A small network was shown many inputs. Here are its activations along a few directions, one row for each input.
In each table, some parts of the input vary, and every possible input appears once, in random order.
A made-up example of a description, with smaller parts first: one of 6 places along a line, together with either a single point or one of 11 places along a line or (one of 2 separate values, together with one of 8 places around a ring).
Shared parts are said once, and a part with two or three values counts as separate values.

Table:
x1: [-53  34  10 -22  18 -29  -9 -47  25  33 -19   1]
x2: [-23  30   0   1 -13 -10 -14   0   5  24 -12  17]
x3: [  4 -10 -31 -10  -3 -20  30   8 -15 -20   5  -1]
x4: [ 11 -13  24  12  -7  33  -9  11   4 -30   7  -9]
x5: [-40  40  14 -15   7 -15   2 -31  13  34 -23   2]
x6: [ 24   5   0  22   4  20 -12  22  -1 -25  -4   8]
x7: [  8 -34   9  -2   9   0   7  13  21   3  -1 -28]
x8: [ 22  -8   9  11  -4  29 -19  15  -6 -21  -4  -9]
x9: [  1 -35 -14 -12  -5  -7  35 -10  -4 -26   4 -17]
x10: [  2 -25 -25 -13  -7 -10  25  -1 -20 -16   0 -16]
x11: [-19  22   2   2  -8 -19 -18  12   2  24 -15  24]
x12: [ 27   6   5  14  -1  16 -11  25  -3 -23  -2   5]
x13: [  9 -15 -17  10  16  -8  -5  26  16   8   3 -10]
x14: [-26  35  10  -2  -4  -1 -11 -21  11  30 -17   7]
x15: [ 15 -12 -15   0  11 -13  -3  26  13  10   0 -14]
x16: [-21  11  -4   2  -4 -31 -25  26  -3  27 -19  35]
x17: [ -5 -37 -22 -21 -10  -1  27 -12   0 -23  16 -11]
x18: [ 26  53  30   9  -5  25   2 -55 -37  12  33  38]
x19: [ -8 -15 -38   4   0 -19  21   5 -12 -24  10   0]
x20: [  2 -38   1 -11   6   8   0  12  24   7   9 -19]
x21: [  6 -24  -4  -3  14   2  -1  24   7  11  -2 -22]
x22: [ 22 -17  22  12  -4  30  -7   6   7 -30  -3 -10]
x23: [ 17  48  33  12 -10  21  -6 -55 -48  15  36  29]
What do these inputs look like to the network? -> either one of 2 separate values or one of 6 places along a line or (one of 3 separate values, together with one of 5 places along a line)
Change only the choice among 3 separate values in x10. List by row number the other rows that result. -> x8, x21

Table:
x24: [ 15   9  11  16  -3  18 -17   3  -1   0   2   6]
x25: [ 12  11  16  14  -4  21 -23   4   2  -6  -1   3]
x26: [ 0  7  0  0  1 -4 -7  6  4 15 -6  3]
x27: [-22   7  -3  -6   2 -18   0  -6   4  20  -6   3]
x28: [ -2   7   5   9   7   2 -18  14  14  11 -10  -4]
x29: [ 17  10   8   9  -2  16 -12  -1  -8   3   4  10]
x30: [-19   2   0  -1   1 -10  -9  10  13  12 -22   1]
x31: [-23   6   0  -9  -2 -17   3 -11   1  14  -8   4]
x32: [ 11  13   7  10  -4  15  -9  -9 -11   1  11   7]
x33: [ -9  15   3  -7  -6  -9   5 -22  -5   8   1   4]
x34: [ 20 -36 -20   3   1   1  16  31  -4 -34   7 -10]
x35: [ -1 -43 -32  -5   3 -16  16  34   5 -23  -7 -14]
x36: [ -1   6   4   4   3  -2 -12  10  10  12  -9   0]
x37: [ 5 10  5  4  3  4 -6  6  0  8 -3  9]
x38: [-8 12  2 -5 -6 -4 -4 -4  1  8 -2  3]
x39: [ 11  17   7   6  -5  10  -1 -27 -14   1  15  10]
x40: [ 16 -56 -15  -8   5   5  21  29  15 -29   4 -31]
x41: [  9  14  11   7  -6  11  -8 -15 -12   4  15  10]
x42: [ -1  17   5   0   0  -3   6 -21  -7   7   8   8]
x43: [  3  25   9   2  -6  13   3 -35 -20  -3   9   9]
x44: [-16   2  -7  -1   4 -12  -4   9   9  19 -16   3]
x45: [-10  13   7  -8  -6  -8  -3 -11  -2  10   1   6]
x46: [-3 15  9  1  1 -1 -1 -9 -6  9  7  9]
x47: [  3  11  11  12   6   8 -16  12  13   4  -4   1]
x48: [-20  10  -7 -10   5 -20   6 -18   2  17  -5   5]
x49: [ -8  26   7  -6   0   0   9 -29 -11   3   3   8]
x50: [ 0 14  5  1  1  2 -3 -3 -2  7  5  7]
x51: [ 31 -36 -18  11  -4  15  10  25 -14 -38  13  -9]
x52: [ -3  14  13  -1  -4   0   2 -15  -9   3   4   9]
x53: [  0 -60 -22 -13   9  -6  23  30  20 -24  -6 -30]
x54: [ 21 -54  -9  -5   7  12  22  27  10 -35   8 -26]
x55: [-14  23   1  -7  -5  -6   8 -28  -7   9   0   2]
x56: [ -8  11   8  -7  -4  -8   0 -14  -6  10   0   4]
x57: [  9  14  15   2  -8  11  -5 -21 -16  -2  12  11]
x58: [ 15 -39 -26  -1   1  -6  14  32  -2 -27   2 -14]
x59: [-17   3  -1   5  10  -9 -16  15  20  15 -19  -4]
x60: [  1  10  12   4  -2   6 -11   7   6   0  -7   7]
x61: [-23   7  -4  -9  -1 -15  -2  -2   6  12 -11   3]
x62: [ 33 -54  -7   1   4  24  16  21   1 -40  14 -24]
x63: [-25  18  -9 -11   5 -18   9 -24   1  18  -6   2]
What do these inputs look like to the network? -> one of 4 places along a line, together with either one of 2 separate values or one of 8 places along a line
Changing only the place on the line of 4 turns x33 into x42. The same change can be made to x40. Which row results? -> x54
Changing only the place on the line of 4 turns x27 into x46. The same change can be made to x44. Which row results? -> x37
Change only the choice among 2 separate values in x34. List by row number the other rows that result. -> x54
A walk changes only the place on the line of 4. It starts at x32 and steps to x50. List the rest of the walk in order. -> x38, x61

Table:
x64: [  4 -17 -13  -1  -5  -7  17   4 -11 -16   2  -2]
x65: [  5  16   8  11   1  -2 -13  -4 -11  20  12  14]
x66: [ 15 -23   4  -1  -2   5   9  13   4  -6   3 -12]
x67: [  9 -21  -3   3   9  11  -5  13   8 -11   3 -18]
x68: [-17  32  18  -7  -4  -4   2 -48 -10  13   4  11]
x69: [-44   2 -16 -15  12 -41  -1  12  27  36 -31  -5]
x70: [  3  24   6  -1   1   2  -6 -18 -12  17   0  14]
x71: [  8 -29   5  -1  -3  15  -7  16  12 -10  -2 -10]
x72: [  8 -22 -11   2  -1   3  14  10  -1 -10   3  -3]
x73: [ 10 -15  -2   1   6   6  13  12  10 -15   5 -14]
x74: [-12  31  15  -9  -4   1   1 -37  -7  14   8   9]
x75: [  7  22  10  10  -3   5 -24   6  -2   8  -2  11]
x76: [ -3  -9 -19  -9 -11  -6  16   2 -11 -21   5  -5]
x77: [  5 -16 -20   1   8  -1  11   6  -4 -18   8  -2]
x78: [  0  24  16  16  -4  14 -27  14   6  -1 -16  13]
What do these inputs look like to the network? -> either a single point or one of 6 places along a line or one of 8 places along a line

Table:
x79: [ -7 -24 -25   3   9  -9 -17  40  26   1 -34  -9]
x80: [-14  37  -3   5  -8 -27 -24  -8 -18  30   8  31]
x81: [ 11  36  20  29  -4  28 -35  -6 -11  -1   1  24]
x82: [ 16 -44  10  -2   0  25  -6  28  25 -14   4 -28]
x83: [ 28  36   1  18 -12  11  -8  -8 -32   9  13  35]
x84: [-32  30  -3  -8 -11 -26   4 -39 -28  15   9  18]
x85: [-39  14 -29 -16  -1 -40  23 -14  -2  11  -6   0]
x86: [ -9 -26   1  -9  16  -6   2  28  39  10 -18 -32]
x87: [ 16  34  40  12  -2  35 -15 -20   4  11  11   1]
x88: [  9 -49   9 -17   1  12  31   3  10 -31   7 -23]
x89: [ 37 -10  27  13   3  42 -13   0   5 -13  16 -17]
x90: [ 15 -33  -2  13  -7  15 -10  51   9 -29 -15  -3]
x91: [-18 -28 -37 -11   2 -35  36  11  -4 -12  -8 -15]
x92: [ 45   1  -7  21  -6  13   0  18 -30 -22  23  14]
x93: [ 29 -15  25  -3   5  30  22 -25 -10 -30  19 -13]
x94: [ 41  -3   6  24  -6  37 -25  16  -8 -23  -3   6]
x95: [ 10  28  -7   3 -15  13  10 -44 -38  -7  21  17]
x96: [-27  29  31 -21  -2 -12   5 -48   5  18   3   2]
x97: [ -5 -28 -40   5  12 -33   4  38   3   6  -7   1]
x98: [-32   9  12 -10  19 -11  -5   6  34  38 -22 -11]
x99: [-24  38  18  10  -3  -7 -41  -3   0  24 -17  24]
x100: [-28  10 -30   2  12 -38  -7  15   1  31  -8  19]
x101: [ 26 -33 -24   6 -11  -5   8  46  -9 -23  11   3]
x102: [-20 -41  -9 -20  20 -16  25  -5  26  -4  -7 -29]
x103: [ 16 -40 -28 -12 -20  -1  35  13 -17 -34   7 -11]
x104: [-41   1  -2 -26  17 -21  12 -29  27  19  -6 -15]
x105: [ 33  -9 -17   3 -12  19  19 -19 -38 -33  23  -1]
x106: [-13  33  37  -8  -4   2 -19 -19  14  42 -14   4]
x107: [  7  27  32  -4  -1  25  11 -50  -7  -8  20   2]
x108: [-32  22  -8   0   9 -19 -23  23  24  20 -31   6]
Changing only one part turns x91 into x102. The same change can be made to x105. Which row results? -> x93
What do these inputs look like to the network? -> one of 5 places around a ring, together with one of 6 places around a ring
Change only the place on the ring of 5 in x95. List by row number the other rows that result. -> x81, x83, x87, x107
Change only the place on the ring of 6 in x106. List by row number the other rows that result. -> x82, x86, x87, x89, x98
